 .01   .04   .20  -.16   .17   .17   .05   .30   .34   .79  -.28  -.28   .55   .19  -.27
 .12   .29   .14  -.28   .48   .35   .18   .26   .28   .69  -.44  -.44   .45   .26  -.43
-.13  -.02   .13   .21   .07   .07  -.05   .02   .01  -.11   .16   .14  -.03   .07   .16
-.07   .00   .18  -.05   .15   .18   .04   .20   .22   .40  -.18  -.19   .31   .20  -.17
-.06   .11   .10   .14   .21   .14   .01   .02   .00  -.06   .08   .06  -.03   .08   .08
 .01   .21   .12  -.13   .42   .35   .16   .13   .15   .19  -.30  -.32   .15   .28  -.29
-.18  -.07   .15   .14   .09   .16   .00   .04   .05  -.16   .02  -.01  -.04   .19   .03
-.13  -.02   .12   .24   .06   .06  -.06   .00  -.02  -.14   .20   .18  -.06   .05   .20
-.02   .10   .14   .00   .23   .19   .05   .13   .13   .26  -.10  -.11   .19   .15  -.10
-.08   .08   .12   .08   .22   .19   .04   .05   .05  -.03  -.02  -.04   .01   .16  -.02
-.04   .20   .07   .10   .35   .25   .08  -.03  -.05  -.23   .01  -.02  -.14   .15   .01
-.16   .00   .10   .25   .11   .12  -.03  -.06  -.07  -.37   .19   .16  -.20   .09   .19
-.21  -.18   .18   .19  -.07   .03  -.08   .09   .10   .03   .12   .10   .09   .11   .12
-.11   .00   .16   .05   .16   .18   .03   .11   .12   .09  -.08  -.10   .11   .19  -.07
-.06   .14   .07   .21   .24   .15   .01  -.06  -.09  -.29   .17   .14  -.19   .06   .16
-.09   .09   .10   .15   .21   .17   .02   .00  -.02  -.18   .07   .04  -.09   .12   .07
The entry in the bottom-left corner -> -.09
Which number is the 1st entry on the diagonal from the top-right corner?
A: -.27
The last entry, reading row by row: .07
The third entry on the diagonal from the top-right corner -> -.03
Which number is the fifth entry, reading row by row?
A: .17
The first entry, reading row by row is .01
Which number is the largest entry in the first row?
A: .79
Which number is the bottom entry of the column that holds the largest entry?
A: -.18
Which number is the 4th entry from the end, reading row by row?
A: .04
The entry just left of -.27 -> .19
The entry just right of the largest entry: -.28
Which number is the entry just right of .40?
A: -.18
The fifth entry from the end, reading row by row -> .07
Which number is the third entry from the end, reading row by row?
A: -.09
The largest entry in the last column: .20
The largest entry in the last row is .21
The 4th entry in reading order is -.16
The entry directly below -.27: -.43
Which number is the third largest entry?
A: .55
The third entry on the main diagonal: .13

Read these off the array that follows.
1) What is the 3rd-last entry, reading row by row?
2) What is the entry just right of the smallest entry?
3) What is the entry directly below .23?
4) What is the smallest entry in the last column?
5) What is the 4th entry in reading order?
6) What is the largest entry?
7) What is the smallest entry?
8) What is the 2nd entry on the main diagonal?
-.83,-.11,-.55,.23,-.24,-.24,-.53
-.04,-.03,.27,.10,.09,-.13,.16
1) .09
2) -.11
3) .10
4) -.53
5) .23
6) .27
7) -.83
8) -.03

Read these off the matrix that follows. Counting starts at 1.
1) Read off the entry in the bottom-left corner.
2) Read off the entry in the top-left corner.
3) Read off the bottom entry of the column that holds the smallest entry.
4) Read off the entry in the top-right corner.
5) Read off the minimum.
6) Read off the entry just right of the largest entry.
7) Read off the entry in row 3 and column 2.
8) Read off the entry at row 1, column 2.
5145	6929	4897	7913	7167	2177	2610
8194	9134	3140	6301	3546	2947	5508
3188	3974	6738	4703	4672	6215	5792
3249	4291	6631	3870	4436	6846	6368
2023	5337	5912	3700	3519	8074	6900
2211	4761	6402	4152	4127	7408	6389
3161	3061	7514	2538	8509	3628	4052
7063	5610	4177	6618	1302	5573	7072
5587	4297	5486	6530	1049	5717	7544
7549	7766	4255	5756	8795	5811	4559
1) 7549
2) 5145
3) 8795
4) 2610
5) 1049
6) 3140
7) 3974
8) 6929

arr =
.14,-.52,.58,-.63,-.48,.43,.51,.43,.03,-.20,-.29,-.23,.52
.11,.32,-.48,.25,-.33,-.09,-.52,-.34,.26,.56,-.24,.33,.15
-.15,.54,.34,-.25,.38,.05,.46,-.46,-.28,-.54,-.66,-.47,-.04
-.67,.54,-.56,.21,.38,.25,-.13,-.18,-.52,-.13,-.49,-.27,.62
-.52,.73,.69,.06,.00,.26,-.02,-.14,.69,.59,.23,.57,-.47
-.12,.55,-.31,.36,-.49,.58,-.62,.24,.67,-.40,.68,-.01,-.27
Rows and columns are numbered from 1.
The entry at row 3, column 1: -.15
The entry in the top-left corner -> .14
The minimum -> -.67
Give the entry directly below the smallest entry.
A: -.52
Give the entry in row 2 and column 1.
A: .11
Give the entry in row 1 and column 3.
A: .58
Give the entry at row 3, column 3.
A: .34
Give the top entry of the column that holds the largest entry.
A: -.52
Give the bottom-left entry.
A: -.12
Give the bottom-right entry.
A: -.27
The entry directly below .21 -> .06
The entry in row 2 and column 3 is -.48
Give the entry just left of -.28.
A: -.46
Give the entry directly below -.23.
A: .33
Give the entry directly below .06.
A: .36
The largest entry: .73
The entry just right of .51 -> .43
The entry directly above -.09 is .43
The entry directly below the largest entry: .55
Give the entry directly below -.56.
A: .69
Give the entry just right of -.15.
A: .54
